Each row below holds a small network's activations on one input, seen along a few directions.
In each table, some parts of the input vary, and every possible input appears once, in random order.
A made-up example of a description, with smaller parts first: one of 3 separate values, together with either a single point or one of 9 places along a line or (one of 6 places along a line, together with one of 8 places around a ring).
Shared parts are said once, and a part with two or three values counts as separate values.
In the rows, 128 means zero.

Other details of the inputs vary at random and push rows far along two fixed directions, the same in every table; ignore that.

Rows:
x1: 169	102	101	64	118	96	167	138	105	111	104	93	109
x2: 153	138	159	195	116	155	148	125	150	99	154	192	161
x3: 56	119	135	116	145	167	74	45	129	167	88	101	76
x4: 121	117	140	157	159	156	95	130	146	148	119	121	141
x5: 159	127	142	192	75	157	166	102	144	134	124	165	166
x6: 162	165	106	201	80	154	166	110	133	147	125	175	150
x7: 127	170	122	204	75	129	154	152	142	149	153	180	149
x8: 122	143	147	161	50	129	143	141	162	134	151	180	172
x9: 168	116	121	79	151	110	138	185	102	109	114	75	134
x10: 146	158	162	170	92	159	143	122	140	93	148	187	170
x11: 156	122	121	61	150	89	150	157	103	73	126	116	115
x12: 59	130	123	92	173	159	28	73	147	174	120	103	125
x13: 135	108	128	83	118	80	161	183	104	113	136	86	100
x14: 177	100	92	56	122	95	162	126	106	119	133	92	115
x15: 81	118	150	155	118	122	119	124	139	147	133	129	117
x16: 27	121	130	96	140	129	51	71	149	177	142	115	91
x17: 64	98	132	141	169	162	79	47	139	173	94	105	67
x18: 149	185	126	198	112	148	148	129	131	109	147	198	156
x19: 171	143	85	107	171	99	143	192	93	125	113	86	120
x20: 168	105	121	97	166	101	144	184	103	111	112	76	136
x21: 43	128	155	131	193	151	62	62	127	131	108	124	84
x22: 166	116	110	64	146	100	132	181	113	110	111	86	143
x23: 143	87	125	107	142	76	166	186	114	118	141	91	91
x24: 152	156	141	147	92	148	132	107	151	101	174	197	185
Each input here is: one of 4 separate values, together with either a single point or one of 5 places along a line.
- The inputs of x13 and x9 match in every part but the choice among 4 separate values. If x15 is changed in the same way as x13 into x9, which row does it become? => x20
- Which other rows does x1 become when the choice among 4 separate values takes its other values? List them by row number. => x8, x11, x22
- Start at x14 and move only the place on the line of 5, one step at a time. The first step leads to x1. Which rows follow, in order? => x3, x5, x17

Rows:
x25: 175	102	96	80	116	69	195	185	94	114	124	83	88
x26: 127	126	127	125	134	122	141	114	112	121	132	121	108
x27: 61	165	151	181	148	189	46	66	167	153	130	181	152
x28: 99	138	161	182	67	157	117	99	173	144	148	188	173
x29: 104	134	153	194	63	159	126	94	169	160	153	180	162
x30: 219	142	123	120	95	92	198	207	111	74	165	146	188
x31: 95	111	122	71	222	118	80	132	99	123	89	61	75
x32: 85	112	106	99	207	124	84	120	101	161	77	54	61
x33: 169	157	139	167	124	150	125	175	141	116	142	154	198
x34: 68	141	144	147	166	166	69	64	144	135	111	153	110
x35: 238	127	115	143	104	102	220	187	110	76	152	150	160
x36: 83	110	100	91	202	114	96	97	102	148	85	74	45
x37: 51	156	162	179	121	183	69	45	158	148	124	179	135
x38: 205	92	95	27	116	111	157	127	109	109	112	79	146
x39: 173	104	116	60	130	72	180	186	97	83	135	95	102
x40: 101	136	141	201	53	154	132	99	169	175	137	176	159
x41: 175	142	137	183	113	153	152	152	134	122	135	151	171
x42: 73	112	117	45	187	97	78	134	109	133	121	68	67
x43: 109	147	152	194	67	169	128	91	163	149	152	187	150
x44: 208	121	125	113	73	80	195	220	130	94	172	139	191
x45: 70	111	106	85	182	107	101	94	96	152	92	67	45
- What is each input in this table made of? => either a single point or (one of 4 places along a line, together with one of 5 places along a line)
- Which other rows does x32 become when the place on the line of 4 takes its other values? List them by row number. => x31, x33, x41

Rows:
x46: 98	140	125	161	170	135	90	147	137	154	124	124	125
x47: 173	95	141	85	104	90	173	178	127	87	144	120	143
x48: 80	174	129	157	85	169	82	81	153	167	130	165	158
x49: 186	135	86	95	101	92	165	185	112	135	148	105	149
x50: 155	162	145	182	115	140	145	162	141	98	146	185	170
x51: 103	147	150	191	113	206	87	44	165	150	104	181	155
x52: 93	125	92	24	177	93	96	118	90	128	112	65	60
x53: 146	96	102	63	185	108	129	132	91	120	74	55	87
x54: 183	85	134	139	63	65	242	192	113	103	152	122	109
x55: 183	141	136	172	89	167	156	126	134	123	114	151	185
x56: 192	130	88	132	61	63	241	180	97	115	149	133	103
x57: 212	136	96	83	93	78	199	170	109	77	164	149	154
x58: 199	121	115	169	103	149	162	144	140	139	119	138	178
x59: 93	119	121	64	235	94	95	136	85	98	123	74	56
x60: 78	120	163	175	93	170	80	101	177	179	144	146	163
x61: 86	76	139	29	189	90	100	115	105	108	129	62	64
x62: 71	144	114	84	151	133	77	65	123	140	135	126	94
x63: 105	142	151	189	122	201	90	29	164	141	118	190	154
x64: 75	168	151	224	133	186	66	111	165	175	138	169	161
x65: 151	114	163	146	78	131	154	125	159	98	167	181	177
x66: 185	130	82	95	103	86	167	184	118	134	143	112	148
x67: 120	137	95	71	130	98	121	137	111	134	114	101	112
x68: 59	114	163	134	115	150	76	93	162	155	117	133	135
x69: 73	112	164	114	125	147	84	96	149	136	132	126	121
x70: 198	102	142	98	81	88	194	209	119	90	148	110	171
x71: 111	107	111	115	179	153	86	96	120	169	91	72	100
x72: 167	158	111	126	73	122	158	140	137	112	149	173	167
x73: 168	124	127	214	71	143	204	110	128	137	118	162	122
x74: 77	173	157	199	134	175	78	114	149	146	126	166	155
x75: 146	144	133	215	98	109	198	168	119	119	145	166	111
x76: 65	157	145	169	161	155	70	114	142	145	110	145	126
x77: 72	86	136	96	154	119	79	121	145	167	119	82	102
x78: 151	100	108	57	189	117	129	123	86	108	90	60	79
x79: 164	161	144	168	120	134	152	174	126	92	150	166	165
x80: 92	115	117	64	236	88	96	135	91	97	117	81	55
x81: 100	117	131	111	180	162	87	51	120	130	104	112	95
- The inputs of x71 and x60 match in every part but one. If x51 is changed in the same way as x71 into x60, which row does it become? => x47
- What is each input in this table made of? => one of 4 separate values, together with either a single point or (one of 2 separate values, together with one of 4 places along a line)
- Which other rows does x48 become when the choice among 4 separate values takes its other values? List them by row number. => x55, x70, x74
- Which other rows does x57 become when the choice among 2 separate values takes its other values? List them by row number. => x62

Rows:
x82: 74	119	117	132	155	114	109	123	137	159	124	95	85
x83: 135	117	122	114	106	147	102	122	137	148	120	118	145
x84: 127	140	144	144	165	158	94	134	153	108	140	163	126
x85: 93	128	131	96	140	151	82	76	144	157	106	111	118
x86: 147	110	111	136	119	132	135	136	118	149	111	105	110
x87: 137	119	119	89	124	131	138	111	126	117	126	125	134
x88: 122	147	132	154	161	137	111	148	129	118	82	136	148
x89: 163	185	116	157	125	142	139	161	109	113	147	149	158
x90: 159	131	124	159	95	127	175	122	126	112	133	155	132
x91: 147	126	122	147	175	137	106	109	124	129	134	132	159
x92: 95	128	141	123	111	131	107	127	142	142	144	147	145
x93: 114	117	126	135	128	108	146	149	117	139	134	125	105
x94: 25	125	149	98	159	136	40	69	139	167	119	115	87
x95: 153	126	118	148	109	136	173	117	124	122	126	144	127
x96: 142	137	142	137	80	125	138	125	141	105	149	164	164
x97: 157	133	167	155	118	152	149	155	123	99	143	126	170
x98: 157	135	127	159	102	142	158	116	137	143	118	140	135
x99: 121	122	134	136	125	102	144	141	116	134	134	125	100
x100: 157	87	89	10	173	37	161	212	94	100	133	31	89
x101: 131	131	130	116	104	135	129	103	137	114	134	148	145
x102: 133	125	128	143	113	108	153	129	117	112	131	134	108
- What is each input in this table made of? => either one of 5 separate values or (one of 2 separate values, together with one of 8 places along a line)
- Which other rows does x83 become when the choice among 2 separate values takes its other values? List them by row number. => x86
